array([[123, 138, 111, 117, 134, 124, 124],
       [152, 134, 134, 115, 123, 129, 130],
       [131, 129, 149, 105, 117, 129, 123],
       [128, 129, 129, 127, 129, 126, 131],
       [126, 138, 108, 115, 142, 126, 116],
       [113, 130, 124, 129, 131, 122, 114],
       [129, 128, 129, 128, 128, 127, 127]]) >> 123

array([[132, 112, 125, 105, 151, 130, 126, 112, 155, 130, 131, 125, 114],
       [126, 124, 129, 139, 138, 126, 126, 115, 139, 130, 124, 135, 118],
       [140, 134, 139, 121, 110, 138, 112, 152, 109, 109, 140, 123, 151],
       [149, 114, 143, 109, 133, 149, 104, 121, 136, 124, 147, 144, 126],
       [123, 145, 122, 153, 137, 124,  99, 119, 136, 122, 131, 127, 111],
       [134, 123, 134, 135, 133, 134, 122, 121, 134, 127, 132, 135, 124],
       [113, 132, 120, 128, 140, 112, 138, 109, 140, 146, 117, 134, 111],
       [136, 141, 142, 149, 127, 135, 115, 127, 129, 132, 137, 142, 126]]) >> 132

array([[138, 132, 144, 135, 102, 122, 147],
       [138, 127, 141, 135, 104, 121, 146],
       [136, 128, 137, 134, 112, 123, 141],
       [131, 120, 128, 127, 129, 121, 137],
       [115, 130, 120, 125, 128, 126, 143],
       [122, 130, 129, 116, 126, 132, 127],
       [119, 125, 127, 117, 131, 121, 132],
       [115, 138, 112, 125, 126, 133, 148]]) >> 138

array([[121, 151, 155, 141, 126, 131, 139, 128, 134, 123, 134, 112, 109],
       [143, 110, 123, 106, 127, 110, 132, 133, 110, 126, 117, 138, 124],
       [123, 136, 131, 137, 109, 140, 105, 138, 128, 113, 121, 146, 144],
       [119, 137, 137, 123, 153, 123, 118, 137, 112, 118, 106, 115, 123],
       [112, 138, 124, 129, 149, 128, 112, 136, 121, 128, 122, 132, 153],
       [124, 134, 139, 145, 137, 135, 142, 130, 117, 132, 120,  99, 117],
       [141, 131, 145, 131, 119, 133, 113, 139, 131,  99, 116, 140, 116],
       [146, 111, 114, 124, 124, 128, 145, 123, 126, 144, 123, 121, 114],
       [125, 133, 136, 146, 135, 134, 141, 132, 116, 133, 119, 102, 117],
       [142, 134, 144, 133, 120, 132, 111, 139, 130,  99, 112, 140, 119],
       [124, 136, 128, 134, 108, 141, 107, 137, 129, 111, 122, 146, 147],
       [121, 152, 153, 141, 125, 132, 138, 127, 136, 124, 136, 114, 107]]) >> 121

array([[125, 117, 122, 114, 111, 121, 113, 141, 121, 145, 138, 116, 112,
        124, 141, 125],
       [120, 120, 143, 142, 140, 120, 119, 137, 125, 138, 123, 115, 117,
        120, 137, 126],
       [135, 137, 127, 133, 137, 142, 138, 116, 125, 106, 128, 141, 151,
        134, 109, 134],
       [119, 127, 138, 143, 139, 128, 127, 133, 120, 125, 141, 119, 123,
        118, 123, 129],
       [143, 135, 120, 114, 119, 138, 137, 138, 121, 138, 117, 145, 144,
        142, 133, 132],
       [121, 124, 137, 138, 136, 122, 123, 134, 122, 133, 132, 119, 120,
        121, 131, 127],
       [133, 140, 118, 111, 115, 141, 139, 140, 137, 147, 127, 140, 139,
        135, 142, 127],
       [129, 138, 137, 142, 144, 137, 141, 132, 128, 129, 119, 136, 142,
        129, 126, 132]]) >> 125

array([[111, 128, 129, 127, 127, 128, 147, 111, 129, 128, 130, 130, 126],
       [117, 128, 129, 127, 127, 128, 139, 117, 129, 128, 129, 129, 128],
       [109, 128, 129, 127, 126, 128, 148, 107, 130, 128, 129, 129, 127],
       [110, 128, 129, 128, 126, 129, 156, 108, 131, 129, 131, 136, 127],
       [114, 128, 129, 129, 127, 128, 144, 112, 129, 128, 130, 130, 127]]) >> 111

array([[128, 129, 130, 154, 121, 127, 131, 121, 126, 127],
       [128, 128, 127, 135, 128, 128, 126, 128, 127, 127],
       [128, 135, 148, 118, 115, 121, 150, 116, 142, 129],
       [128, 125, 126, 127, 129, 128, 126, 129, 128, 130],
       [127, 135, 109, 133, 129, 126, 110, 126, 128, 125]]) >> 128
---
[142 148 103 151] gives 151
[129 120 155 136 106] gives 106
[102 156 107  99 154] gives 154
[122 155 120 128 128 124 127] gives 127
[142 136 137 154 136 137 125] gives 125
[157 122 142 143 141] gives 141
[127 116 103 131 125 132] gives 132
---
[[131 140 137 141 112 118 119]
 [142 104 133 131 136 114 132]
 [110 119 118 152 123 146 112]] value 131

[[107 121 149 116 126]
 [112 122 152 135 124]
 [133 138 101 134 123]] value 107

[[129 123 126 134 129 126]
 [124 147 127 106 120 136]
 [126 129 131 125 125 130]] value 129

[[156 127 134 125]
 [153 132 134 142]
 [109 123 133 107]] value 156

[[121 128 145 122 129 119]
 [123 124 106 124 124 130]
 [140 140 132 141 140 141]] value 121

[[110 126 123 125]
 [115 121 122 125]
 [138  99 101 130]] value 110
---
array([126, 126, 130, 128, 131, 152]) gives 152, 126

array([[131, 123, 151, 134, 119, 117],
       [129, 143, 121, 107, 132, 121]]) gives 117, 129

array([118, 127, 126, 141, 123, 113, 105]) gives 105, 118

array([[127, 116, 117, 143, 123],
       [127, 125, 123, 110, 100],
       [123, 153, 122, 145, 133]]) gives 123, 123

array([103, 130, 127, 125, 127]) gives 127, 103

array([[130, 147, 133, 154, 108, 125, 119],
       [129, 158, 133, 138, 116, 129, 127]]) gives 119, 129
---
array([128, 129, 101, 124, 142, 137]) gives 142
array([149, 116, 132, 119, 147, 148]) gives 147
array([122, 113, 129, 149, 123, 104]) gives 123
array([146, 117, 130, 131, 150, 121]) gives 150
array([146, 147, 143,  98, 106, 137]) gives 106
array([126, 114, 134,  99, 128, 133]) gives 128
array([153, 151, 131, 157, 122, 104]) gives 122
array([139, 128, 126, 150, 133, 131]) gives 133
array([151, 118, 129, 116, 151, 130]) gives 151
---
array([[116, 138, 109, 126, 128, 110],
       [126, 125, 153, 121, 128, 110],
       [126, 125, 127, 128, 122, 141]]) out 128

array([[117, 125, 129, 145],
       [132, 140, 128, 121],
       [134, 152, 105, 145]]) out 152

array([[122, 126, 142, 121, 128, 128, 128],
       [131, 116, 120, 145, 112, 114, 114],
       [146, 127, 152, 128, 123, 124, 124]]) out 123

array([[138, 131, 109, 125, 118, 157],
       [129, 126, 130, 128, 135, 134],
       [128, 132, 126, 130, 133, 138]]) out 130

array([[109, 137, 155, 139, 103, 105],
       [145, 156, 102, 126, 147, 100],
       [153, 111, 102, 102, 142, 141]]) out 102

array([[113, 140, 125, 126, 107, 132],
       [134, 147, 133, 132, 139, 137],
       [142, 132, 107, 133, 147, 135]]) out 133

array([[133, 123, 150, 119],
       [114, 145, 136, 112],
       [143, 110, 130, 122]]) out 110

array([[123, 132, 124, 128, 123],
       [125, 132, 131, 146, 156],
       [126, 127, 119, 120, 119]]) out 119
